Look-ups in named tables: a row name and a column name give one cell, copied from the table.

Table Fomilet
          Fon   Moso   Bonu  Bakego  Bosagom  Zaruzak  Lugad  Mebiba
Tor     68616  49996  48635   53032    84395    45705  44779   10303
Fub     55685  75699  69667   29752    22577    39023  43995   66554
Gakalo  41662  23138  32488   77276    75186    70728  61913   44926
Ren     46249  58999  64839   45425    18112    51452  51469   89924
Kop     56600  40166  38235   61765    86569    54572  52241   17739

Fon of Kop = 56600
Bakego of Kop = 61765
Mebiba of Ren = 89924
Zaruzak of Ren = 51452
Bosagom of Fub = 22577
Lugad of Fub = 43995
Lugad of Gakalo = 61913

Boz
fields: Tobafi, Nin, Nad, Defema, Gebu, Tum, Feref
Sif: [4853, 4498, 4370, 4503, 4651, 4864, 5164]
Zigu: [4715, 4516, 4182, 4303, 4464, 4985, 4934]
Teros: [2259, 5157, 4926, 5475, 4904, 6313, 6478]
Zok: [2880, 4976, 4894, 5435, 4891, 5918, 5932]
Fadazap: [5210, 4829, 4550, 4305, 5147, 5414, 4608]
Meral: [5163, 4465, 4772, 4635, 5104, 4846, 5312]
Tep: [6867, 3626, 4829, 5602, 4943, 3704, 2556]
Durer: [8645, 4103, 3859, 2900, 5048, 2301, 2714]
Luk: [3155, 5286, 4605, 4477, 4926, 5846, 6470]
Lozam: [5001, 4471, 4701, 4571, 4952, 5060, 5200]
Zerul: [7089, 4493, 4059, 3434, 4976, 3269, 3709]

What is the Tobafi of Sif in Boz? 4853
What is the Gebu of Tep in Boz? 4943
What is the Gebu of Luk in Boz? 4926
What is the Nin of Zok in Boz? 4976
What is the Gebu of Fadazap in Boz? 5147
What is the Nad of Meral in Boz? 4772
What is the Nad of Durer in Boz? 3859

Lim:
	Mibav	Minan	Zap	Duziga	Rumabi
Zum	4964	8678	9108	2087	6787
Sog	7304	6068	6137	1709	2271
Tutomo	7050	3791	7331	4189	8818
Tetepet	7621	4110	5807	8491	8053
Ribos	1748	8839	8837	5432	7308
Ges	3663	4070	1959	7653	5596

Mibav of Sog = 7304
Mibav of Zum = 4964
Mibav of Ribos = 1748
Zap of Ges = 1959
Minan of Ges = 4070
Zap of Ribos = 8837
Duziga of Tutomo = 4189
Mibav of Tutomo = 7050
Rumabi of Zum = 6787
Rumabi of Ribos = 7308
Rumabi of Ges = 5596
Minan of Sog = 6068
Minan of Ribos = 8839
Duziga of Ribos = 5432
Zap of Zum = 9108
Mibav of Ges = 3663

Lapatu.tsv
	Vekub	Kob	Nuz	Gazuzal	Dal	Lagupez	Vil	Kivif
Buzofib	124	106	96	115	123	101	112	95
Milori	107	52	32	102	114	159	0	115
Puv	91	88	125	110	102	77	125	108
Mutu	157	101	23	109	144	172	18	93
Nono	193	191	98	125	162	109	177	53
Zivig	109	70	65	107	120	127	50	109
Venef	155	154	120	120	133	88	167	72
Peve	87	86	123	109	101	78	120	111
Baz	113	106	119	114	114	84	134	97
Kogu	87	58	84	104	106	110	60	119
Girafuf	134	145	141	119	120	65	184	80
Kodomus	201	178	65	123	173	135	134	59

Girafuf, Kob -> 145
Peve, Lagupez -> 78
Nono, Kob -> 191
Venef, Nuz -> 120
Baz, Nuz -> 119
Milori, Lagupez -> 159
Kodomus, Vil -> 134
Zivig, Dal -> 120
Zivig, Kob -> 70
Milori, Kivif -> 115
Kogu, Vekub -> 87
Baz, Lagupez -> 84
Puv, Gazuzal -> 110
Venef, Lagupez -> 88
Peve, Kivif -> 111
Mutu, Gazuzal -> 109
Milori, Kob -> 52
Baz, Dal -> 114
Girafuf, Dal -> 120

Table Togaba
columns: Derane, Rogebes, Pab, Budi
Bifolu: [-57, -332, 686, -205]
Fimale: [-464, 686, -511, 876]
Zukaro: [534, 121, 613, 677]
Duda: [-565, -399, -163, 154]
Tid: [998, 105, 930, 403]
Viv: [628, -314, 788, 530]
Fem: [462, 728, 839, -416]
Tam: [230, -6, 721, 6]
Tos: [-141, -286, 858, 695]
Lif: [736, 583, 530, 694]
Lomu: [526, 83, -94, 189]
Tugozo: [260, -348, -433, 838]

Duda, Derane -> -565
Viv, Budi -> 530
Duda, Rogebes -> -399
Lif, Pab -> 530
Lomu, Derane -> 526
Duda, Budi -> 154
Tid, Derane -> 998
Lif, Derane -> 736
Tos, Pab -> 858
Fimale, Derane -> -464
Fimale, Rogebes -> 686
Which row has the largest Pab? Tid

Zik =
cols = Rur, Fasano, Bem, Nodul, Povipid
Bav: [16, -11, 5, -6, -51]
Tanasen: [21, -15, 10, -6, -52]
Buref: [79, -3, 45, 27, -52]
Gese: [48, 6, 32, 18, -40]
Rulazir: [65, -7, 36, 28, -53]

Gese, Povipid -> -40
Buref, Fasano -> -3
Gese, Rur -> 48
Gese, Nodul -> 18
Bav, Povipid -> -51
Buref, Povipid -> -52
Gese, Bem -> 32
Tanasen, Nodul -> -6
Gese, Fasano -> 6
Bav, Nodul -> -6
Rulazir, Povipid -> -53
Rulazir, Bem -> 36
Rulazir, Fasano -> -7
Tanasen, Povipid -> -52
Tanasen, Fasano -> -15
Tanasen, Rur -> 21
Buref, Rur -> 79
Tanasen, Bem -> 10
Bav, Bem -> 5
Buref, Bem -> 45

Table Sib
,Nas,Kasir,Tago,Gabes,Purin
Vola,55863,26102,70187,86385,65459
Tunof,47205,65032,45581,44574,50548
Zifuzu,47935,65913,34106,16724,37037
Beb,49134,63300,31879,10243,32162
Badilo,47824,62537,49168,52270,53377
Memuza,48967,63478,31921,10480,32452
Vad,47445,67192,36098,22716,40530
Ved,47498,64576,46308,46274,51231

What is the Kasir of Ved in Sib?
64576
What is the Tago of Zifuzu in Sib?
34106
What is the Nas of Vola in Sib?
55863
What is the Nas of Beb in Sib?
49134
What is the Purin of Vola in Sib?
65459
What is the Purin of Zifuzu in Sib?
37037
What is the Gabes of Badilo in Sib?
52270
What is the Purin of Vad in Sib?
40530
What is the Gabes of Ved in Sib?
46274
What is the Tago of Vola in Sib?
70187
What is the Nas of Badilo in Sib?
47824
What is the Kasir of Memuza in Sib?
63478

Table Zoleb
cols = Mufakil, Dut, Fugaro, Sikuzir, Lop, Nofe, Fof, Pafak, Rafolab
Rafunin: [-2, 0, -12, -21, 2, -26, 15, -29, 3]
Vul: [-4, 1, 23, -9, 1, -1, 11, -23, 4]
Kunado: [-21, -26, 39, -11, -1, -8, -12, -1, 1]
Fot: [-46, -14, -2, 59, -69, -80, -46, 12, -25]
Minen: [-44, -50, -8, 25, -22, -14, -27, -10, 20]
Tos: [13, -13, 2, -12, -26, -32, -9, -20, -15]
Fafof: [-30, -12, -20, 21, -69, -19, -31, 31, -25]
Sed: [-33, -33, -23, -5, -21, -8, 3, -16, -26]
Vaf: [-92, -14, 18, 16, -68, -23, -19, -5, 29]
Banabef: [-35, 3, 3, -44, 4, 1, -21, 5, -1]
Vutulo: [-12, -41, 10, 44, -59, -56, -16, 15, -1]

Sikuzir of Minen is 25
Dut of Vaf is -14
Fof of Vaf is -19
Rafolab of Rafunin is 3
Rafolab of Vaf is 29
Fof of Sed is 3
Nofe of Vaf is -23
Pafak of Fot is 12
Rafolab of Banabef is -1
Pafak of Vul is -23
Fof of Fafof is -31
Pafak of Kunado is -1
Dut of Sed is -33
Mufakil of Fot is -46
Nofe of Banabef is 1
Pafak of Vutulo is 15

